A small network was shown many inputs. Here are its activations along a few directions, one row for each input.
Each table varies a few parts of the input and shows all the possible inputs, shuffled.
Descriptions start from the smaller parts, as in this example, which fits no table here: line(4) and (point or ring(9) or (values(2) and ring(5))).
Shared parts are said once, and a part with two or three values counts as separate values.

Other details of the inputs vary at random and push rows far along two fixed directions, the same in every table; ignore that.

Rows:
r1: [-5 16 14 28  6  4  1 -2 -8 17 -6 -1]
r2: [ -1  13  13  10  19   0  -4 -20 -13  19 -10  -5]
r3: [ -2  13  17  15  10  -3  -3 -16 -10  21 -10  -3]
r4: [ -5  17  19  17   9  -4  -8 -14 -14   9  -2  -9]
r5: [ 17  -3 -21 -19  -6 -10  14  15  16   5  35  12]
r6: [ -7 -31 -15  -7 -18   5  -2   7   6 -36 -25  -1]
r7: [-13   7   1   4   0   5   0   1  -5   1 -17  -2]
r8: [ 10   1  -8  -2   3  -7   5 -15  26  10  52  21]
r9: [  1  -1   4  10  -6  -4   4   4  -8   2 -16  -3]
r10: [  6 -10 -16 -18  -9  -4   0  -2  25 -18  51  14]
r11: [ 10   2  -9 -24 -11 -11   4  13  16  -4  40  11]
r12: [ -6 -13  -7 -30  -5   4 -10   8  -8 -28 -24 -11]
r13: [ -3  15   5  16  16  -4   2 -20 -17  16 -10  -7]
r14: [  5 -21  -1 -17 -12   8  -9  25  -2 -27 -20 -12]
r15: [-12   5  10  38  10  10  -3 -16   0   3   1   1]
r16: [ 14  11  -1  -8   0 -12  10  -1  15  24  42  17]
r17: [ -2 -18 -10 -12 -11  14  -1  29   2 -19 -26  -6]
r18: [  9  -7  10   5   3   5  -3   7  -4   6 -15  -6]
r19: [-13 -11 -15 -25  -4  11  -1  12  -2 -20 -30  -5]
r20: [ -4  15   9  21   7  -7   3 -15 -14  17 -10  -4]
Description of these inputs: values(4) and (point or line(4)).
The inputs of r2 and r19 match in every part but the values(4) part. If r8 is changed in the same way as r2 into r19, which row does it become?
> r15

Rows:
r21: [ 1  4  8 15  1 -7 -2 -5 -6  9 -3 -8]
r22: [ -2 -13  -2  -2  -4  10   2  12  -2  -7 -26  -4]
r23: [ -3   5   7  28  13   5  -1 -13  -4   4   1  -2]
r24: [ -4   5   2  12   7   0  -2 -16   0   4  17  -1]
r25: [ 1 -2  4 -3 -8 -4 -1 10 -1 -8 -5 -5]
r26: [-1  3 11 18  3  8 -7 -3  0  4  1 -2]
r27: [ -3 -17  -2   3  -9   5  -4   2   2 -13 -23   0]
r28: [ -6  -5  -4  -5  -5   6   5   6   1  -3 -10   2]
r29: [ -5 -17  -1  -1  -5   3  -7  -4  -4 -20 -17  -9]
r30: [ -7   9  10  26   5   6  -2 -12  -2   9  -3   1]
r31: [ -2  -7   3  -2  -3   2  -5  -3  -1 -17   0  -3]
r32: [  0 -10  -3  -5  -4   1   5   4   1   0 -12   3]
r33: [-3 -2  1  1 -5  3 -3 14  0 -7 -8 -6]
r34: [-5 -1  0 -2 -9 -5  1  7  0 -7 -7  1]
r35: [ -5 -12  -3   1  -8  -1   0   9  -3 -10 -26  -5]
r36: [ 8 13  5  6  9 -2  0 -2 -8 14 12 -1]
r37: [  9  -5 -23 -46  -5  -9   4  16  21  -5  34  13]
r38: [ -2   5   4  13   2   1  -3 -11   4  11  14   2]
r39: [ 14  -1 -11 -24  -2  -6   8  12  18   8  42  15]
r40: [  6  13  18  29  12   0  -7 -12  -2  19  18   1]
r41: [-4 12  9  5 12  3 -5 -5 -6  9 -5 -6]
r42: [  3  -2  -2 -12   4  -3   0   3   0  -3 -12  -3]
r43: [ -1 -15  -8 -19 -12   2  -3   9  -9 -16 -28 -10]
r44: [  5 -11 -26 -42 -15  -5  11  15  23  -4  35  15]
r45: [  7  -8   2  -5  -2   2   4   8   0  -2 -10   0]
r46: [ -8  -4  -7  -6  -6   7   1   7  -9 -11 -26  -4]
r47: [  0 -11   4  -1  -6   2  -7  17  -5 -13 -21 -10]
r48: [ 17   7 -18 -20  -4 -18  15   9  24   9  54  18]
r49: [ -1  13  13   3  10  -3  -5 -10  -9   9  -4  -6]
r50: [ 0 14  0  4  5 -2  2 -9 -7 15 11 -2]
r51: [  6  20  23  23  12  -3   1 -14  -9  26  15   0]
r52: [ -6  17   0   3  11  -2   3 -11   0  14   6   3]
r53: [-2  8 13 12  3  0  2 -7 -7 11 -4  3]
r54: [ -7 -19  -5  -8  -8  13  -8  11   0 -30 -19  -7]
r55: [ 12  14  -8 -12   4  -6  12   3  18  21  56  17]
r56: [ -7 -23  -9  -7  -8   5  -3   4   0 -27 -24  -3]
r57: [ 0  5 10 29  8  6 -3 -9 -1 11 -2  0]
r58: [  8  -8 -29 -31 -13  -9  13  22  26  -7  33  15]
r59: [ -2 -17   1  -1 -10   4  -9   1  -1 -13 -21  -7]
r60: [ -4  12   8  14  15  -4   0 -16  -9  17  -9  -2]
r61: [ -6 -13 -10 -18  -3   7  -2  13   0 -15 -32  -6]
r62: [ -2  13   7   9   3  -2   1  -8 -13   8  -5   0]
r63: [ -4   9   6  14   6  -3   0 -16   0   1  16   6]
r64: [ -7   8   0  15   7   2   2 -14   2   1  14   4]
r65: [  2  -9   2  -5  -5   0   0   1  -3   0 -11  -5]
r66: [-8 13  8 25  6  0  2 -5 -6 11 -5 -3]
r67: [ -7 -18  -2  -9 -16   6  -7   8   2 -24 -25   1]
r68: [ 12  12 -21 -27  -2  -8  12   9  17  10  54  16]
r69: [  7   9   6  10   7  -1   3  -4 -12   9  -7  -4]
r70: [ -5  -8  -1 -14  -1  -1  -7   0  -7  -7 -26 -10]
r71: [ 9  5  8 17  5 -1  0 -8  5 10 13  5]
r72: [  1   7   1  10   5  -2   4  -8 -11  11  -8  -1]
r73: [  4  -8 -28 -36 -17 -11  10  17  24  -7  36  12]
r74: [-10 -10  -4 -23  -7   1  -5   7  -3 -19 -31  -2]
r75: [ -1 -19   2 -11 -16   7  -9  11   1 -24 -23  -4]
r76: [  4  21   7  25  16   0   5 -12 -10  25   9   0]
r77: [ -8  14  10  11  13  -1  -5 -16 -10  16  -6  -8]
r78: [  6  25  16  19  12  -5   1 -15 -14  22  13  -3]
r79: [  0 -11   1   0   0   5  -7   2   0 -15   0  -3]
r80: [  2 -10  -2   1   0   2  -1  -1   2 -15  -3  -2]
Describe the family of inputs behind these rows.
> line(6) and ring(10)
The inputs of r52 and r46 match in every part but the line(6) part. If r77 is changed in the same way as r52 into r46, which row does it become?
> r50
The inputs of r26 and r54 match in every part but the line(6) part. If r40 is changed in the same way as r26 into r54, which row does it become?
> r79
Start at r23 and move only the line(6) part, one step at a time. The first step leads to r57. Which rows follow, in order?
> r58, r22, r76, r61
Which other rows does r39 become when the ring(10) part takes its other values? List them by row number.
> r22, r28, r32, r44, r45, r51, r53, r55, r65
Which other rows does r47 become when the ring(10) part takes its other values? List them by row number.
> r21, r25, r33, r34, r35, r48, r58, r66, r73

Rows:
r81: [ -6  18 -12 -14   4 -11   3  -6  -1   2   8   7]
r82: [-10  13  17  38   0  -5  -4 -24 -12  15  -8  -4]
r83: [  4 -20  12  28   3   9 -10  12 -14 -16 -44 -18]
r84: [-13  -4  -6  -2   1  -1   0 -18  10  -6  18   4]
r85: [ 9 -3  5  6 -6  2  3 10 20  6 14 10]
r86: [ -2 -21 -14 -19 -11  20  -2  25   3 -43 -20  -5]
r87: [ 2 -5 -8  4 -8  1  8 -1 18 13 10  9]
r88: [ 17  -4   3 -11   2 -10  -5  -6  -2   0  20  -6]
r89: [ -1  13  -4 -13   6  -1   3  18   3  13  15  -4]
r90: [ 15  -9   2   5  -2  -9  -2  -4   8 -11  23   4]
r91: [-5 -7 -9  1 -1 11  0 -7 13  5 14 15]
r92: [-11  25  12  24  21  -2   5  -7 -15  28 -19  -5]
r93: [  2   1  13  41  10  -5  -3 -30 -15   9  -5  -9]
r94: [-15 -23  -8 -36  -8   2  -5   0   4 -30 -31  -2]
r95: [-11   7 -17   2   0   0  12   9   9   9  13   5]
r96: [  1 -23 -10 -30 -16   3   4  16  11 -11 -38   3]
r97: [ 12   2   5 -10  -2   0   0   8  11  17  12   0]
r98: [ -6  30  19  22  15   0 -14 -11 -23  13  -4 -17]
r99: [ -9  -8  24  22 -12   3 -14   3 -12 -18 -40 -12]
r100: [ -7  -3  24   5 -10   3 -18   2 -22  -7 -43 -21]
r101: [  2 -35 -27 -14 -14   3   3  18   4 -26 -27  -6]
r102: [-23   0   0  19  -4   9 -11  -4 -19 -19 -44 -16]
r103: [  0   9   0 -13  -6 -16   5 -10   3   8   5  10]
r104: [  8   3   5   4 -12  -5  10  14   2   1  18  10]
r105: [-4  9 -4  3  2  1  7 19 12  2 17  5]
r106: [ -5  13  16  40   0   0   8 -12 -20  20  -9  -3]
r107: [ -4  14  -4   2  -2  -3  -3   5   5 -11  21   5]
r108: [ -6  -2   6   0   3   0  -6  -8  12 -12  23   5]
r109: [  8  10  -7 -15   9   8   0   4  -3   0  20  -5]
r110: [ -2   3 -20   1   4   9  10  -5   4  -5  18   4]
r111: [19 -3 -6 -9  8 -7  0  9  0  9 17 -7]
r112: [  0  11  27  23  18  14 -16 -14 -13  23  -6  -6]
r113: [  3  10 -15 -15  12   2  10  -6  -1   2   9   6]
r114: [ 13  -4  -5 -12   4 -16   6 -15   1   2   9   5]
r115: [ 11   8   5 -12  -8  -6   6  12  -8  12  16   1]
r116: [  0 -16 -10 -30 -22  -2  10  20  -8 -15 -32   4]
r117: [ 3 -5  4  2  1 11 -6  4 16 -2 19 16]
r118: [ -3   2   6 -16   6  -1  -9  -9   4  -2  21  -5]
r119: [  1   0  -3 -13   7   4   2  -8   9  11   6  17]
r120: [ 14  -3 -13  -9  10 -13  11  -2   3  11   5   5]
The inputs of r104 and r105 match in every part but one. If r115 is changed in the same way as r104 into r105, which row does it become?
> r89
The inputs of r114 and r119 match in every part but one. If r88 is changed in the same way as r114 into r119, which row does it become?
> r112
Describe the family of inputs behind these rows.
> values(4) and ring(10)
Which other rows does r106 become when the ring(10) part takes its other values? List them by row number.
> r82, r84, r87, r91, r93, r95, r101, r102, r110
Which other rows does r120 become when the values(4) part takes its other values? List them by row number.
> r83, r101, r111

Rows:
r121: [  7 -14 -15 -42 -15  -4   3  27   5 -14  -9   1]
r122: [  5   9  19  10   7   0  -4   0 -19  11 -20 -14]
r123: [ -9  -4 -12 -17  -4   3   3   3  -1  -8 -17   0]
r124: [  0  19   4  23  14  -7   5 -25   5  21  33  10]
r125: [ -2 -24 -17 -30 -16   2  -3   9  14 -32  -2   3]
r126: [ -8  -9   3   7  -2   5  -7  -8  -4 -12 -17  -4]
r127: [  1  11   9   7   6  -2   3   2 -13  19 -17  -6]
r128: [-10  -8  -2   8  -1   6  -1  -7  -3 -11 -20  -1]
r129: [ -5   8  14  12  11   2 -10 -11 -16   1 -16 -13]
r130: [ -6 -15 -24 -40 -14   1   3  15   8 -22  -9   4]
r131: [ 13  13 -21 -29   0 -14  19  10  17  23  41  18]
r132: [  5  11 -15 -25   2 -11   7  -3  14   5  41  12]
r133: [ -7   3   1  -2   3   1  -3  -4  -8  -2 -13  -5]
r134: [ 13  37  13  19  21 -14  10 -15  -5  47  37   6]
r135: [ -3  -2  14  33   1   8  -4  -1  -6   1 -14  -5]
r136: [  3 -13  12  14  -5   9 -10   6  -1 -12 -11  -7]
r137: [ -3 -11   2  18  -6   9   1   9   0  -9 -17  -2]
r138: [ 2 -6 11 19 -2  6 -6  3  0 -5 -3 -3]
r139: [  7  -1 -11 -15   0  -8   2  -8  17  -2  46  12]
r140: [ -1  -2  16  32   1   8  -7  -1  -6   0 -13  -6]
Describe the family of inputs behind these rows.
> line(4) and line(5)
The inputs of r133 and r132 match in every part but the line(5) part. If r126 is changed in the same way as r133 into r132, which row does it become?
> r125
Start at r137 and move only the line(4) part, one step at a time. The first step leads to r128. Which rows follow, in order?
> r123, r131
Which other rows does r136 become when the line(5) part takes its other values? List them by row number.
> r135, r137, r138, r140
